A small network was trained on made-up records. Each row is its average activation on records with the value named, seen along a few directions.
Related values have similar rows: they may be neighbours, one step apart, or belong to one group.
In the rows, zero is written as 500.
Strong random noise was added to every row along 2 fixed directions; ignore it. To show where, here is one row again and again, with new noise each time:
[446 444 477 502 579 516 442 502 552 457 399 508 586 477]
[362 587 586 572 657 551 423 362 492 372 490 571 551 493]
[414 737 473 395 514 451 522 206 351 472 604 510 420 484]
[555 515 288 268 378 386 559 424 439 618 462 404 469 457]


Values of VUFO:
fozi: [516 450 431 437 281 446 595 593 537 589 528 255 236 527]
vas: [597 151 352 445 372 385 498 557 663 564 451 443 471 497]
dag: [271 862 710 574 588 591 511 249 408 407 618 532 494 527]
debak: [511 439 528 476 543 549 460 603 403 522 378 526 645 513]
zave: [518 480 418 569 454 439 487 331 531 618 664 490 357 488]
mar: [585 714 638 523 361 529 664 449 293 336 581 625 438 488]
bar: [461 580 468 418 551 522 456 461 572 654 702 539 375 571]
funu: [626 716 639 539 475 536 599 579 425 353 629 622 555 495]
vaza: [625 469 393 450 518 402 505 531 360 645 452 429 501 488]
VUFO is arranged as 3 separate groups.
Which other values are in the same group as vaza? Give them in the order they are listed.
> dag, debak
Which other values are in the same group as funu? Give them in the order they are listed.
> mar

Values of BANIF:
rati: [847 285  36  87 306 367 676 878 301 794 134 250 804 364]
zofi: [319 361 638 672 686 651 318 670 860 526 439 477 469 613]
voz: [112 784 837 809 872 593 252 158 509 435 622 568 249 624]
zelu: [646 208 579 575 324 574 587 636 619 517 705 581 497 584]
falu: [514 963 540 360 681 452 580 211 124 380 540 722 627 476]
dusin: [ 16 691 872 895 889 648 240  36 595 125 745 650 417 563]
tufi: [558 386 153 234 164 251 574 244 495 877 570 217 261 371]
lufu: [597 434 725 700 619 603 436 788 448  98 397 741 672 608]
baz: [709 603 376 376 167 470 761 674 492 541 479 440 489 330]
BANIF is arranged as 3 separate groups.
Which other values are in the same group as falu? Give them in the order they are listed.
> rati
Which other values are in the same group as tufi? Give them in the order they are listed.
> zofi, voz, dusin
